These are the activations of a small network on made-up records, seen along a few directions, one row for each record.
Here are examples, each followed by its value of one field, C.
Other fields move the rows too, some of them a lot.
In the rows, zero is written as 500.
Strong random noise was added to every row along 9 fixed directions; ignore it. To show where, here is one row again and again, with new noise each time:
626 585 486 818 635 509 170 482 546 509 405 438 332 426 501 340 329 792
 505 638 452
468 477 534 494 653 583 435 432 460 467 447 603 607 495 532 442 350 531
 436 452 553
627 371 502 492 731 642 498 606 603 507 322 551 569 438 347 433 515 405
 352 512 358
552 472 536 530 684 365 446 553 498 320 718 481 632 596 412 456 232 496
 577 634 573
666 633 423 439 606 711 316 405 381 727 193 353 383 689 575 402 236 433
 715 423 586
480 508 727 495 705 524 417 535 457 282 384 543 653 575 430 498 441 463
 424 529 529
557 701 299 654 496 493 630 609 601 612 357 409 324 386 410 576 661 560
 420 600 140
340 470 387 515 550 496 602 405 479 552 390 580 633 538 577 540 359 458
 390 471 424
419 500 562 421 411 367 491 472 345 431 544 394 555 646 542 535 349 421
 627 481 646
458 385 455 551 436 617 428 377 574 540 226 551 422 673 637 599 355 495
 606 481 437
468 825 175 602 641 571 667 373 604 549 678 675 457 508 616 624 279 695
 591 570 295

486 543 312 491 425 613 628 444 659 448 384 742 320 622 629 710 433 676
 717 458 444 : c5
558 261 530 502 509 472 543 608 648 453 785 491 529 555 387 682 447 414
 623 630 501 : c4
372 108 555 492 526 317 557 538 399 292 398 567 671 502 446 335 488 376
 232 472 737 : c1
573 654 497 467 583 655 482 465 393 590 438 408 477 465 519 270 496 455
 539 489 781 : c1
379 407 595 438 560 208 364 617 234 417 130 268 690 784 430 500 225 278
 423 568 596 : c7
439 422 577 462 652 324 572 451 403 167 466 350 758 724 401 395 319 303
 563 613 820 : c6
576 711 159 255 609 420 836 614 388 592 744 524 553 490 384 465 365 456
 629 423 604 : c5
411 688 344 428 460 208 763 599 401 525 607 298 662 678 456 640 406 283
 535 668 415 : c7
637 319 472 290 410 574 455 587 498 528 561 539 445 511 476 543 500 440
 642 448 589 : c7
525 460 610 525 628 485 383 595 450 414 820 636 545 322 434 448 410 662
 472 563 672 : c4
636 809 691 417 585 664 340 512 329 794 266 239 225 466 476 496 803 412
 593 411 381 : c2
475 316 296 648 253 161 633 481 653 538 431 231 413 741 474 425 290 441
 648 718 542 : c3
411 784 234 567 424 350 561 311 288 894 619 281 529 506 652 399 302 465
 560 479 556 : c8
359 562 622 550 530 249 548 730 418 318 396 450 587 527 349 717 597 470
 357 674 330 : c5
573 321 510 549 598 506 440 583 669 409 427 531 519 663 418 561 401 410
 555 633 374 : c8
365 526 254 561 473 642 613 265 686 738 516 681 363 513 723 620 470 629
 566 500 283 : c2
634 607 598 501 402 629 618 493 544 398 315 404 291 595 523 350 753 521
 685 462 755 : c1
264 450 615 569 403 265 479 431 470 304 533 503 588 438 547 451 512 598
 360 587 623 : c3
467 851 736 49 588 927 844 490 423 225 315 890 488 679 572 864 763 454
 694 226 592 : c4
417 388 495 474 507 539 466 280 523 565 511 528 525 502 665 478 421 524
 504 433 609 : c3
447 529 402 823 403 568 557 327 697 364 235 603 313 367 647 257 695 871
 387 519 624 : c6
479 513 466 477 407 644 752 369 719 592 638 671 398 439 558 504 651 580
 547 444 464 : c2
372 481 365 665 590 447 551 326 613 518 700 680 650 492 609 554 305 596
 450 595 406 : c8
586 754 366 420 741 811 797 333 674 264 428 789 513 568 570 360 507 629
 603 433 711 : c6

Here are new rows. What is C for each?
514 785 634 317 266 352 602 594 230 503 381 178 342 596 372 537 686 379
 553 467 586 : c3
652 388 494 417 507 647 500 538 649 559 244 440 448 782 488 607 487 249
 717 582 378 : c8
816 752 564 263 614 796 492 562 473 388 569 422 313 686 429 452 464 393
 969 523 816 : c1
618 384 569 542 508 397 342 668 457 497 421 326 455 471 346 396 502 454
 455 582 489 : c8
573 414 324 541 848 600 507 446 683 550 460 607 674 744 507 519 85 372
 549 626 371 : c8
590 707 383 245 676 564 542 665 327 532 545 682 441 382 425 577 447 533
 481 349 517 : c5
371 401 626 570 263 155 415 595 386 370 636 294 513 540 455 488 556 503
 489 579 610 : c8
399 477 407 551 485 588 592 454 513 400 300 700 393 489 574 536 608 599
 375 452 502 : c1
